These are the activations of a small neural network, seen along a few directions. Each row is one input.
Each table varies a few parts of the input and shows all the possible inputs, shuffled.
A made-up example of a description, with smaller parts first: line(4) and (point or ring(9) or (values(2) and ring(8))).
Shared parts are said once, and a part with two or three values counts as separate values.
(in the rows, 128 means zero)

Other details of the inputs shift rows strongly along three fixed directions, in all tables alike. That doesn't count.

A family of inputs:
R1: [160 114 137 119 127 130 141 123 115 134 117 129]
R2: [104 132 107 115 117 121  99 124 147 114 143 124]
R3: [109 112 118 126 121 151 125 122 131 136 134 118]
R4: [168 137 120 115 132 109 120 115 135 139 136 148]
R5: [163 120 132 121 127 134 138 117 119 140 123 136]
R6: [164 107 137 125 124 102 121 120 127 137 147 142]
R7: [110 195 137 136 124 121 196 177 142 140 187  99]
R8: [157 131 146 117 137 126 127 127 121 138 117 140]
R9: [104 120 124 125 117 152 120 123 127 129 133 123]
R10: [110 137 120 115 124 140 109 129 132 121 131 129]
R11: [150 124 155 115 142 121 140 123 118 124 104 126]
R12: [150 137  87 218 159  85 122 149 113 118 101 163]
R13: [103 114 119 127 108 123 100 116 142 122 159 133]
R14: [162 136 141 119 133 126 129 118 128 132 117 140]
R15: [109 116 111 122 114 123  98 121 135 129 165 139]
R16: [100 117 132 127 112 149 121 122 131 123 125 116]
R17: [166 134 128 117 129 104 123 115 139 133 128 142]
R18: [104 121 122 124 111 148 122 120 133 119 128 116]
R19: [100 131 126 112 131 137 121 123 126 108 120 118]
R20: [109 190 137 137 130 126 204 171 145 128 183  98]
R21: [160 112 134 115 131 103 130 128 136 133 125 137]
R22: [154 132 142 112 136 115 130 127 112 134 112 131]
R23: [105 138 121 109 124 133 108 128 125 125 129 125]
R24: [160 135 145 118 131 123 130 121 128 130 112 135]
R25: [ 96 131 137 118 128 139 120 119 131 111 115 118]
R26: [157 133 150 121 134 127 129 120 125 135 115 139]
R27: [156 132 138 111 142 122 136 121 118 128 113 135]
R28: [104 119 108 113 121 125 105 129 144 125 143 135]
R29: [166 116 130 125 126 109 121 113 127 144 153 152]
R30: [103 120 111 119 118 127 106 122 149 121 143 134]
R31: [108 116 114 128 111 125 100 114 141 125 164 138]
R32: [100 130 127 112 129 136 119 123 130 106 119 114]
R33: [ 96 127 135 114 132 138 120 125 124 111 118 118]
R34: [108 111 122 128 118 151 125 120 134 132 132 116]
R35: [ 91 112  84 238 147 127 130 159 113 114  98 130]
R36: [113 180 131 145 116 132 210 184 144 140 196  94]
R37: [152 131 147 116 143 126 138 117 118 131 112 136]
R38: [154 132 146 115 138 121 140 115 124 122 106 130]
R39: [159 113 133 113 133 105 130 128 131 135 126 140]
R40: [102 133 136 122 121 141 112 125 136 119 122 123]
R41: [ 89 141  97 218 150 117 111 150 110 112  97 144]
R42: [155 131 144 113 134 113 129 127 116 133 109 127]
R43: [156 102 140 122 131 132 144 124 117 144 116 123]
R44: [107 185 151 140 124 126 199 184 144 134 184  95]
R45: [109 107 114 122 117 146 126 125 134 126 130 108]
R46: [152 129 147 113 143 123 136 122 117 131 111 135]
R47: [101 134 130 111 126 135 108 129 123 128 127 124]
R48: [113 112 108 120 120 147 124 125 131 132 136 118]
R49: [112 113 112 125 117 149 126 118 136 129 134 117]
R50: [156 126 154 119 135 123 130 128 122 132 110 131]
R51: [157 106 142 126 127 133 144 118 125 144 113 123]
R52: [109 108 113 120 119 146 127 126 129 127 131 112]
R53: [160 116 135 118 129 105 131 122 140 135 124 141]
R54: [155 110 147 121 129 131 140 125 113 138 114 128]
R55: [ 86 140 100 220 149 114 112 152 110 109  91 140]
R56: [114 114 108 123 120 150 125 120 133 133 137 119]
R57: [156 109 150 124 127 131 140 125 117 136 112 124]
R58: [167 134 121 113 133 106 120 120 133 138 135 147]
R59: [108 138 104 119 117 125 100 116 149 120 148 134]
R60: [101 138 128 113 120 132 110 123 130 120 122 119]
R61: [106 135 129 121 125 144 110 125 132 125 130 130]
R62: [104 118 124 122 118 149 118 128 125 128 132 123]
R63: [159 131 142 115 135 123 130 126 121 130 114 135]
R64: [104 116 121 121 113 147 121 126 130 118 129 112]
R65: [104 139 125 113 122 134 109 121 130 123 127 124]
R66: [159 106 134 122 132 134 140 124 120 148 120 129]
R67: [ 97 130 135 111 125 134 110 129 120 123 122 118]
R68: [105 121 108 116 121 128 106 124 146 125 145 136]
R69: [106 132 127 116 122 139 110 129 135 114 125 120]
R70: [ 96 129 137 112 123 133 109 130 125 121 121 115]
R71: [152 130 151 117 141 125 139 115 121 128 110 134]
R72: [165 190 153 140 134 112 212 174 140 149 177 114]
R73: [104 111 116 122 113 122 100 122 133 123 161 132]
R74: [144 122 107 232 154 115 139 145 102 125  88 155]
R75: [108 123 118 125 113 150 121 119 133 122 134 122]
R76: [143 139 106 212 164 106 137 139 106 111  84 155]
R77: [153 135 146 116 137 121 128 122 115 142 115 137]
R78: [162 108 132 124 127 131 144 116 127 141 116 124]
Description of these inputs: ring(6) and (values(3) or (values(2) and line(5))).
The inputs of R32 and R19 match in every part but the ring(6) part. If R21 is changed in the same way as R32 into R19, which row does it become?
> R39
The inputs of R69 and R72 match in every part but the ring(6) part. If R64 is changed in the same way as R69 into R72, which row does it become?
> R5
List by row number the other rows that have the ring(6) part in common with R62.
> R8, R10, R15, R23, R27, R28, R36, R46, R47, R48, R58, R66
Which other rows does R47 become when the ring(6) part takes its other values? List them by row number.
> R41, R55, R67, R70, R77
Which other rows does R39 become when the values(3) part takes its other values? List them by row number.
> R12, R73
Which other rows does R65 become when the ring(6) part takes its other values? List them by row number.
> R7, R22, R23, R42, R60
Which other rows does R29 become when the values(3) part takes its other values? List them by row number.
> R4, R68
Which other rows does R19 become when the values(2) part takes its other values? List them by row number.
> R33
Which other rows does R76 become when the line(5) part takes its other values? List them by row number.
> R14, R49, R65, R75
Start at R78 and move only the line(5) part, one step at a time. The first step leads to R18. Which rows follow, in order?
> R24, R60, R38
